Each row has a name. Each piece below is followed by the name of the row it came from, unless a question asks for something else. Each question is about the rows just above it.

-0.591 -0.508 1.996 5.914 : Rokos
0.246 0.012 8.258 -0.984 : dadil
0.247 2.106 -0.802 3.253 : dekif
-4.978 -4.737 -2.910 -1.158 : mev
-0.803 -4.969 3.252 3.570 : lege
-0.592 3.947 -4.665 0.364 : Pote
2.521 5.708 6.183 2.703 : depi
-4.859 0.070 -0.801 5.739 : Mag
Right after -0.801 comes -> 5.739
What comes right after -0.591 in the named rows? -> -0.508
asked: -4.978 -4.737 -2.910 -1.158 -> mev
The entry that follows -2.910: -> -1.158
Right after 0.247 comes -> 2.106
What comes right after 0.070 in the named rows? -> -0.801

-2.916 -2.915 -1.678 -1.401 0.512  gito
-2.916 6.170 -1.678 -1.401 0.512  Talap
5.764 0.871 -2.181 6.171 0.513  panu
5.449 0.360 -2.522 -0.979 2.379  Lak
Right after -2.522 comes -> -0.979
What comes right after 0.871 in the named rows? -> -2.181
The row with -2.916 6.170 -1.678 -1.401 0.512 is -> Talap
Right after -0.979 comes -> 2.379
What comes right after 6.170 in the named rows? -> -1.678
The row with 5.764 0.871 -2.181 6.171 0.513 is -> panu

-7.134 8.153 7.754 -6.605 -4.114 -3.957 = tiv
3.395 -4.796 1.137 -6.232 6.068 2.765 = fosut
-5.103 2.409 1.299 0.691 -1.622 -0.756 = zan
-6.604 -5.103 -8.217 4.083 -1.751 -5.571 = rinok
-0.288 -3.234 -2.526 -0.137 0.956 -0.693 = Vadav
2.187 0.584 -4.687 -3.178 2.029 -3.689 = libi
asked: -0.288 -3.234 -2.526 -0.137 0.956 -0.693 -> Vadav
The entry that follows -6.605: -> -4.114
-7.134 8.153 7.754 -6.605 -4.114 -3.957 is in which row? -> tiv
asked: -6.604 -5.103 -8.217 4.083 -1.751 -5.571 -> rinok
The row with -5.103 2.409 1.299 0.691 -1.622 -0.756 is -> zan

2.103 1.737 -1.879 -0.783 -2.194 -7.522 3.837 -2.836 -1.789 1.644 1.624
 1.200 2.271 0.176 1.269 -3.210 -0.362 -0.191 -4.111 0.470 3.118 -1.534
 -2.906 -0.762 -0.821 -2.448 -5.397 1.340 -1.257 1.961 -1.117 0.186
 -3.660 0.654 -1.972 -2.189 1.583 -3.199 -0.458 0.749 -4.175 1.551
 -1.684 1.359 1.111 -3.835 4.813 = Zikik
0.032 -3.699 -2.342 -1.791 3.110 -1.694 -0.724 2.049 4.662 -0.793 1.124
 -1.328 -1.713 3.024 0.646 4.798 -2.787 3.457 0.829 -0.966 -0.845 0.833
 2.473 0.420 5.763 3.182 1.677 -1.560 3.601 -2.178 0.867 2.087 2.723
 1.020 0.385 2.020 3.840 -0.174 3.779 -2.114 1.476 5.536 1.220 4.207
 2.595 -1.492 1.237 = vare
0.900 -2.910 -3.169 -2.099 2.217 -4.848 0.778 0.910 3.925 -0.039 1.778
 -0.942 -0.827 3.141 1.103 3.489 -2.947 3.403 -0.972 -0.762 0.502 0.175
 1.362 0.124 5.499 2.184 -0.529 -1.068 3.169 -1.364 0.399 2.160 1.276
 1.368 -0.441 1.110 4.558 -1.505 3.620 -1.833 -0.282 6.192 0.533 4.906
 2.008 -3.207 3.226 = dag
-1.019 -3.642 -0.885 -1.067 3.399 2.386 -2.396 2.927 4.453 -1.327 0.055
 -1.606 -2.420 2.188 -0.198 5.219 -1.967 2.759 2.584 -0.970 -2.094 1.316
 3.356 0.670 4.839 3.606 3.959 -1.828 3.391 -2.664 1.171 1.494 3.852
 0.426 1.197 2.536 2.202 1.451 3.118 -1.966 3.132 3.496 1.771 2.602
 2.672 0.625 -1.439 = Sados
What comes right after 1.110 in the named rows? -> 4.558
2.103 1.737 -1.879 -0.783 -2.194 -7.522 3.837 -2.836 -1.789 1.644 1.624
 1.200 2.271 0.176 1.269 -3.210 -0.362 -0.191 -4.111 0.470 3.118 -1.534
 -2.906 -0.762 -0.821 -2.448 -5.397 1.340 -1.257 1.961 -1.117 0.186
 -3.660 0.654 -1.972 -2.189 1.583 -3.199 -0.458 0.749 -4.175 1.551
 -1.684 1.359 1.111 -3.835 4.813 is in which row? -> Zikik
Where do 0.900 -2.910 -3.169 -2.099 2.217 -4.848 0.778 0.910 3.925 -0.039 1.778
 -0.942 -0.827 3.141 1.103 3.489 -2.947 3.403 -0.972 -0.762 0.502 0.175
 1.362 0.124 5.499 2.184 -0.529 -1.068 3.169 -1.364 0.399 2.160 1.276
 1.368 -0.441 1.110 4.558 -1.505 3.620 -1.833 -0.282 6.192 0.533 4.906
 2.008 -3.207 3.226 appear? -> dag
asked: 0.032 -3.699 -2.342 -1.791 3.110 -1.694 -0.724 2.049 4.662 -0.793 1.124
 -1.328 -1.713 3.024 0.646 4.798 -2.787 3.457 0.829 -0.966 -0.845 0.833
 2.473 0.420 5.763 3.182 1.677 -1.560 3.601 -2.178 0.867 2.087 2.723
 1.020 0.385 2.020 3.840 -0.174 3.779 -2.114 1.476 5.536 1.220 4.207
 2.595 -1.492 1.237 -> vare

0.183 -3.146 0.547 3.028 -3.982 0.182 = riv
-0.260 -0.435 -0.009 -2.597 0.473 0.619 = Bedag
3.329 2.628 -0.010 -0.599 2.459 -0.655 = lekul
-0.260 -0.435 -0.009 -2.597 2.458 -3.196 = muliv
The entry that follows 0.183: -> -3.146
Right after 2.458 comes -> -3.196
The entry that follows 2.628: -> -0.010
asked: 3.329 2.628 -0.010 -0.599 2.459 -0.655 -> lekul
What comes right after -3.146 in the named rows? -> 0.547
0.183 -3.146 0.547 3.028 -3.982 0.182 is in which row? -> riv
What comes right after -0.599 in the named rows? -> 2.459

6.076 1.423 -2.786 5.516 0.153  ruz
-1.678 2.339 -1.928 -6.289 -7.507  puzu
-0.755 4.141 -0.257 0.892 8.324  zana
0.893 -2.921 -7.258 -3.392 2.340  Tesa
0.893 -2.921 2.900 0.228 -5.772  Debob
1.804 1.423 -2.786 5.516 0.153  rerum
asked: -0.755 4.141 -0.257 0.892 8.324 -> zana
The entry that follows -7.258: -> -3.392
Right after -6.289 comes -> -7.507
What comes right after 1.804 in the named rows? -> 1.423
asked: 6.076 1.423 -2.786 5.516 0.153 -> ruz

-0.769 -4.364 4.476 3.208 -2.314 -1.031 6.898 -6.424 5.901 6.474 7.112
 4.748 -1.862 5.421 -7.200 -7.755 0.222 1.155 -2.127 -6.256 -6.974 2.668
 -5.578 -5.880 -0.753 -3.746 5.278 0.713 2.268 5.135 -7.708 -3.747
 -7.972 3.355 -5.022 -4.540 -0.047 -3.165 4.328 -1.397 0.475 6.334 4.607 -> von
-1.562 -2.392 -3.273 4.253 7.807 0.635 0.114 -6.386 1.410 6.151 1.817
 5.733 2.651 0.298 3.132 -3.552 1.226 0.335 7.374 -4.825 4.986 -0.050
 1.552 -5.772 -7.593 0.188 -6.242 1.519 -0.743 -2.735 -0.683 -2.435
 -4.535 -3.140 4.506 -7.769 -5.403 7.719 1.753 -1.109 5.218 6.616 4.357 -> mokoz
6.789 -0.133 -2.577 -1.442 4.230 -4.265 -6.558 -7.971 -2.625 3.706
 -5.813 2.211 2.377 -5.846 -3.381 2.961 -0.056 -1.308 -5.521 -5.718
 -1.075 8.093 0.121 0.782 2.525 2.465 5.961 7.912 -2.555 -0.213 -8.019
 0.687 7.122 -2.167 6.695 -6.844 -5.701 -7.676 4.032 5.491 -5.970 -0.985
 -4.885 -> Kesi
-0.631 -5.223 0.425 0.760 -6.484 0.586 -6.355 -5.570 3.412 0.529 0.049
 -1.938 -1.969 7.208 6.443 -7.115 -0.169 7.860 -2.525 -3.564 -4.651
 -1.437 7.184 4.899 1.303 4.486 6.387 6.401 0.171 -5.056 -2.823 3.583
 -7.595 6.065 1.450 -6.615 5.893 -0.503 0.268 -1.243 0.566 0.031 3.683 -> mog
6.789 -0.133 -2.577 -2.240 4.230 -4.265 -6.558 -7.971 -2.625 3.706
 -5.813 7.703 2.377 -5.846 -3.381 2.961 -0.056 -1.308 -5.521 -5.718
 -1.075 8.093 0.121 0.782 2.525 2.465 5.961 7.912 -2.555 -0.213 -8.019
 0.687 7.122 -2.167 6.695 -6.844 -5.701 -7.676 4.032 5.491 -5.970 -0.985
 -4.885 -> vuve
0.237 2.327 -4.262 0.029 6.185 -1.581 -2.085 -7.358 4.134 -3.030 -2.964
 -4.687 -7.162 -6.943 6.914 2.170 1.072 -4.111 6.967 4.072 -0.242 2.795
 -0.381 -4.789 7.144 -7.912 3.194 0.310 -1.344 1.836 3.147 1.661 -5.458
 4.007 -7.705 -6.617 0.662 7.177 5.383 7.269 7.675 6.876 4.013 -> neti
-0.631 -5.223 0.425 0.760 -6.484 0.586 -6.355 -5.570 3.412 0.529 -4.736
 -1.938 -1.969 7.208 6.443 -7.115 -0.169 7.860 -2.525 -3.564 -4.651
 -1.437 7.184 4.899 -0.386 -5.539 3.084 -0.306 0.759 1.575 6.061 -0.241
 -7.230 -0.212 5.051 2.167 -6.464 -0.640 -1.900 -2.810 -7.280 6.535
 0.410 -> Dok
-0.631 -5.223 0.425 0.760 -6.484 0.586 -6.355 -5.570 3.412 0.529 -4.736
 -1.938 -1.969 7.208 6.443 -7.115 -0.169 7.860 -2.525 -3.564 -4.651
 -1.437 7.184 4.899 1.303 4.486 1.388 6.401 0.171 -5.056 -4.237 3.583
 -7.595 6.065 1.450 -6.615 5.893 -0.503 7.138 -1.243 3.687 0.031 3.683 -> felin
1.813 0.919 5.439 2.646 -0.279 -5.080 -6.635 -1.343 -5.865 2.159 1.366
 -1.244 6.964 -5.690 -1.915 7.345 4.122 -2.684 4.209 -4.641 -3.374
 -1.948 0.267 3.338 2.577 -7.861 -5.043 2.849 -6.384 4.259 0.589 1.875
 -7.425 2.573 -3.028 -4.478 -4.212 0.549 -3.037 4.778 -2.674 -3.493
 -5.931 -> Far
Right after -1.344 comes -> 1.836
Right after 6.914 comes -> 2.170
The entry that follows 0.713: -> 2.268
asked: -0.769 -4.364 4.476 3.208 -2.314 -1.031 6.898 -6.424 5.901 6.474 7.112
 4.748 -1.862 5.421 -7.200 -7.755 0.222 1.155 -2.127 -6.256 -6.974 2.668
 -5.578 -5.880 -0.753 -3.746 5.278 0.713 2.268 5.135 -7.708 -3.747
 -7.972 3.355 -5.022 -4.540 -0.047 -3.165 4.328 -1.397 0.475 6.334 4.607 -> von
What comes right after -3.746 in the named rows? -> 5.278
Right after -4.237 comes -> 3.583

-0.253 -1.666 -4.019 1.401 -3.196 -> dod
4.626 3.006 2.610 -3.338 2.129 -> Nok
4.048 3.136 -3.434 -2.063 -2.786 -> Sib
-6.615 3.715 -4.457 5.830 3.637 -> kuzo
-3.531 -2.111 1.582 -0.532 -1.385 -> Rep
4.944 2.592 3.419 -3.450 3.322 -> Guto
2.854 1.436 2.659 -2.767 1.730 -> bibur
3.217 1.601 2.259 -2.541 0.878 -> gukam
4.666 5.303 -5.587 -3.219 -4.003 -> lare
-4.124 2.351 -4.132 3.814 2.288 -> Rimo
-5.594 3.818 -4.290 5.221 4.439 -> noge
3.194 3.622 -0.731 -2.155 -0.350 -> fepo
The row with -6.615 3.715 -4.457 5.830 3.637 is -> kuzo
Where do 4.048 3.136 -3.434 -2.063 -2.786 appear? -> Sib
Which row holds 4.666 5.303 -5.587 -3.219 -4.003? -> lare

-1.288 1.425 -4.220 -5.277 0.315 -1.925 3.872 1.028 1.563 3.858 -0.037
 -3.015 1.301 7.711 0.920 1.652 2.452 0.935 -0.502 3.519 2.659 2.986
 2.414 1.749 2.466 0.568 1.712 1.298 -1.243 0.105 1.009 -1.818 -2.112
 2.132 -4.711 -3.791 3.361 0.976 2.749 1.075 -1.492 -0.354 6.664 2.938
 -0.967 -2.752 3.249 4.379 -5.616 3.013 0.694 2.639 3.252 -0.279 1.181
 1.419 0.314 2.502 -0.002 2.355  pimo
0.655 -6.320 1.967 -5.530 -1.081 -0.889 -1.424 -4.640 4.591 -0.073
 -1.268 0.132 -4.174 -0.037 -1.840 2.174 0.289 -1.972 -2.295 -0.997
 -4.875 3.848 -1.233 5.103 0.989 3.366 -0.339 0.991 1.359 2.404 -1.218
 -2.973 3.190 -2.586 -4.306 0.537 -2.626 -1.873 -2.640 0.582 0.626
 -1.537 3.154 6.390 -3.509 4.977 0.045 1.245 -1.780 -1.570 -2.141 2.867
 -0.431 -1.253 5.304 1.501 0.198 2.937 -0.931 -0.964  damob
-2.539 -2.858 2.788 -0.955 -4.566 1.228 -1.393 0.646 2.941 -0.164 0.936
 0.093 -0.043 -6.802 -3.936 0.913 -0.118 -0.650 0.767 -1.702 -0.862
 -2.923 -0.193 2.746 0.178 -0.254 -2.596 -0.119 1.469 2.498 -3.517 1.141
 -1.895 -3.263 2.104 0.855 -2.572 1.190 -4.348 0.605 -1.413 2.954 0.241
 -1.992 -6.181 4.214 -3.383 0.253 -0.903 -2.622 0.483 -0.095 1.252
 -0.222 1.371 -1.597 -2.572 0.777 0.782 -0.150  suvo
-1.591 -5.551 -0.472 -8.562 -0.206 -1.436 2.599 -0.749 5.071 2.685
 -2.500 -1.140 -1.245 2.107 -0.714 2.995 2.613 0.152 -2.612 2.207 -3.688
 4.197 -1.513 4.106 3.851 0.998 0.561 1.586 2.093 -0.098 -2.670 -4.028
 -3.777 -2.060 -3.765 -2.150 -0.383 -1.218 -1.256 2.681 -0.051 -2.357
 6.224 5.761 -1.674 0.120 1.985 4.104 -5.232 0.530 -3.232 4.037 2.548
 -0.522 3.459 2.442 1.982 4.304 -0.871 2.335  vek
asked: -1.288 1.425 -4.220 -5.277 0.315 -1.925 3.872 1.028 1.563 3.858 -0.037
 -3.015 1.301 7.711 0.920 1.652 2.452 0.935 -0.502 3.519 2.659 2.986
 2.414 1.749 2.466 0.568 1.712 1.298 -1.243 0.105 1.009 -1.818 -2.112
 2.132 -4.711 -3.791 3.361 0.976 2.749 1.075 -1.492 -0.354 6.664 2.938
 -0.967 -2.752 3.249 4.379 -5.616 3.013 0.694 2.639 3.252 -0.279 1.181
 1.419 0.314 2.502 -0.002 2.355 -> pimo
asked: -1.591 -5.551 -0.472 -8.562 -0.206 -1.436 2.599 -0.749 5.071 2.685
 -2.500 -1.140 -1.245 2.107 -0.714 2.995 2.613 0.152 -2.612 2.207 -3.688
 4.197 -1.513 4.106 3.851 0.998 0.561 1.586 2.093 -0.098 -2.670 -4.028
 -3.777 -2.060 -3.765 -2.150 -0.383 -1.218 -1.256 2.681 -0.051 -2.357
 6.224 5.761 -1.674 0.120 1.985 4.104 -5.232 0.530 -3.232 4.037 2.548
 -0.522 3.459 2.442 1.982 4.304 -0.871 2.335 -> vek
What comes right after -4.640 in the named rows? -> 4.591

-3.603 0.528 0.697 4.766 -6.270 7.088 -2.457 -4.252 -0.373 -2.824 5.644
 -4.260 -1.640 -2.144 4.451 -1.528 3.699 -2.021 6.947 -1.073 2.061 2.718
 -3.018 -4.796 2.932 -3.523 5.092 -4.390 -0.911 -1.823 1.904 -3.528
 1.953 2.162 -4.391 -2.303 -3.803 5.072 -3.002 1.574 -1.369 -0.593 0.897  dubo
-3.120 1.013 0.815 3.669 -5.202 6.030 -2.003 -3.832 0.126 0.064 4.535
 -0.153 -1.986 -1.534 4.830 -1.008 -1.232 -1.963 5.350 -0.364 1.657
 2.371 -2.861 -3.799 1.471 -1.961 4.599 -3.319 -1.524 -2.003 1.709
 -2.202 1.941 2.032 -3.421 -1.614 -2.959 4.068 -2.546 0.446 -1.528
 -0.075 0.405  gakob
-3.251 0.848 0.774 3.929 -5.507 6.389 -2.176 -3.960 -0.020 0.801 4.894
 -0.019 -2.036 -1.650 4.863 -1.222 3.468 -4.875 5.788 -0.349 1.357 2.984
 -2.964 -4.085 2.614 -2.911 3.856 -3.562 -1.443 -2.058 1.804 -2.540
 1.967 1.966 -3.867 -1.735 -3.200 4.452 -2.706 0.819 -1.450 -0.219 0.210  Fizut
-3.251 0.848 0.774 3.929 -5.507 6.389 -2.176 -3.960 -0.020 0.801 4.894
 -0.019 -2.036 -1.650 4.863 -1.222 3.468 -4.875 5.788 -0.349 1.357 2.984
 -3.026 -4.531 1.910 -2.911 -5.201 -3.984 -1.233 -1.944 1.832 -3.104
 1.980 2.101 -2.035 -2.015 -3.612 4.966 -2.964 0.877 -1.406 -0.443 1.748  Zitav
-3.374 1.330 0.770 4.116 -5.694 6.553 -2.238 -4.133 -1.208 -1.698 5.083
 0.061 -1.914 -1.764 5.011 -1.193 3.523 -3.292 6.080 -0.804 1.720 3.033
 -2.997 -4.261 3.308 -2.796 3.507 -3.967 -1.367 -2.034 1.772 -2.738
 1.981 1.847 -3.535 -1.916 -3.347 4.622 -2.832 1.802 -1.424 -0.286 0.529  vas
What comes right after -1.233 in the named rows? -> -1.944
What comes right after -5.202 in the named rows? -> 6.030
What comes right after -4.261 in the named rows? -> 3.308
asked: -3.603 0.528 0.697 4.766 -6.270 7.088 -2.457 -4.252 -0.373 -2.824 5.644
 -4.260 -1.640 -2.144 4.451 -1.528 3.699 -2.021 6.947 -1.073 2.061 2.718
 -3.018 -4.796 2.932 -3.523 5.092 -4.390 -0.911 -1.823 1.904 -3.528
 1.953 2.162 -4.391 -2.303 -3.803 5.072 -3.002 1.574 -1.369 -0.593 0.897 -> dubo
asked: -3.251 0.848 0.774 3.929 -5.507 6.389 -2.176 -3.960 -0.020 0.801 4.894
 -0.019 -2.036 -1.650 4.863 -1.222 3.468 -4.875 5.788 -0.349 1.357 2.984
 -3.026 -4.531 1.910 -2.911 -5.201 -3.984 -1.233 -1.944 1.832 -3.104
 1.980 2.101 -2.035 -2.015 -3.612 4.966 -2.964 0.877 -1.406 -0.443 1.748 -> Zitav
What comes right after -2.034 in the named rows? -> 1.772

6.161 8.144 7.231 4.691 1.950 7.988 7.502 -2.777 5.226 : Delol
6.161 8.144 4.978 4.691 6.909 7.988 7.502 -2.777 5.226 : Repi
-3.836 7.076 -3.149 -3.472 3.944 -2.705 -2.776 -1.019 7.230 : Salov
-3.836 7.076 -3.149 -5.624 3.944 -2.705 -0.829 -1.019 7.230 : pobu
Right after 7.231 comes -> 4.691
-3.836 7.076 -3.149 -5.624 3.944 -2.705 -0.829 -1.019 7.230 is in which row? -> pobu

0.430 0.496 2.952 2.654 1.299 -0.481 3.858 0.716 1.358 -> dud
0.430 -0.877 2.952 2.654 1.299 -0.481 3.858 0.716 0.715 -> kupif
0.430 0.496 2.952 2.654 1.299 -0.481 -2.837 1.456 0.541 -> nosi
0.430 -0.877 2.952 2.654 1.299 -0.481 2.951 -0.007 1.358 -> sunu
Right after -0.007 comes -> 1.358
The row with 0.430 -0.877 2.952 2.654 1.299 -0.481 2.951 -0.007 1.358 is -> sunu
The entry that follows -2.837: -> 1.456

-4.392 -2.984 -7.175 4.398 -4.068 -2.177 -4.123 -2.388 -0.869 -0.304
 -0.093 -0.438 = gamol
-4.392 -2.984 -6.084 4.398 -4.068 -2.177 -4.123 -2.388 -0.869 -0.304
 -0.093 -0.438 = Kuvo
0.732 1.729 1.043 3.896 0.731 0.473 -0.748 1.361 -0.101 1.140 3.522
 3.918 = Kedu
What comes right after 0.731 in the named rows? -> 0.473
Where do -4.392 -2.984 -7.175 4.398 -4.068 -2.177 -4.123 -2.388 -0.869 -0.304
 -0.093 -0.438 appear? -> gamol

